Here are a small network's activations along a few directions, averaged over the inputs that share one value of a field.
Values that are neighbours, or in one group, have similar rows; names and order tell nothing.
(in the rows, 500 means zero)
Strong random noise was added to every row along 4 fixed directions; ignore it. To show where, here is one row again and again, with new noise each time:
[532 502 431 416 467 469 548 511 499 467 557 453 423 522]
[476 540 424 386 450 469 526 497 559 438 542 448 495 517]
[471 460 356 470 463 482 508 530 435 473 558 432 421 477]
[329 620 392 233 428 482 494 445 716 263 567 458 639 586]
[505 385 380 556 539 495 469 563 353 472 623 456 365 534]
[862 496 722 520 571 427 623 543 487 644 565 523 297 619]


L, 9 values:
l8: [337 531 239 480 491 489 499 488 476 465 423 444 504 427]
l9: [493 423 651 662 648 520 352 590 467 389 650 519 598 700]
l5: [347 412 530 620 470 575 401 528 333 544 460 508 546 393]
l6: [510 504 607 499 601 513 502 415 625 467 429 604 550 598]
l3: [614 376 377 622 619 513 560 524 328 601 483 562 299 497]
l2: [677 546 616 489 330 518 668 444 422 755 279 548 379 202]
l4: [448 420 609 722 641 582 324 461 457 497 496 612 645 481]
l7: [351 551 349 351 438 480 496 482 582 362 555 439 561 532]
l1: [408 438 619 491 549 592 429 524 494 289 663 560 566 705]
The values of L form a ring.
Question: List every value one step from l6, in the order listed.
Answer: l3, l4
Question: List every value one step from l7, in the order listed.
Answer: l8, l9

K, 11 values:
k7: [678 402 684 726 706 428 415 654 437 534 691 515 442 781]
k9: [464 353 492 567 478 614 475 505 345 448 526 520 502 454]
k6: [519 421 530 661 500 467 426 599 384 512 653 443 444 552]
k11: [698 548 682 348 426 453 638 546 494 478 564 489 342 626]
k4: [359 703 227  75 378 413 642 436 774 290 466 415 627 533]
k1: [399 535 562 496 574 555 410 447 618 400 422 605 663 498]
k8: [292 460 462 647 616 575 234 465 515 505 508 607 710 493]
k3: [550 434 566 516 744 489 414 439 573 364 637 598 425 719]
k2: [341 438 366 617 395 618 509 461 345 550 383 517 471 288]
k5: [403 559 660 464 435 536 419 506 551 506 518 475 690 457]
k10: [723 395 329 411 611 458 728 483 358 448 586 486  96 633]
The values of K form a ring.
Question: List every value one step from k11, in the order listed.
Answer: k6, k5
Question: List every value one step from k3, in the order listed.
Answer: k8, k10
Question: List every value one step from k2, in the order listed.
Answer: k9, k1

Y, 9 values:
y8: [551 367 840 972 798 610 216 523 461 599 535 714 664 585]
y5: [763 437 824 458 599 480 568 551 449 430 791 516 285 833]
y3: [520 438 643 609 419 551 481 572 303 598 463 541 493 378]
y2: [539 460  28 493 198 403 735 581 273 778 296 218 245 120]
y4: [584 548 527 485 576 421 435 456 681 618 438 551 563 518]
y7: [504 330 454 600 695 523 375 671 344 302 830 498 409 852]
y1: [405 502 304 559 486 557 514 410 457 585 390 489 462 303]
y6: [571 661 588 614 610 357 475 543 641 631 367 475 624 515]
y9: [623 571 969 412 580 558 475 402 695 416 513 678 650 645]
The values of Y form a ring.
Question: List every value one step from y5, in the order listed.
Answer: y3, y7
Question: List every value one step from y6, in the order listed.
Answer: y2, y4
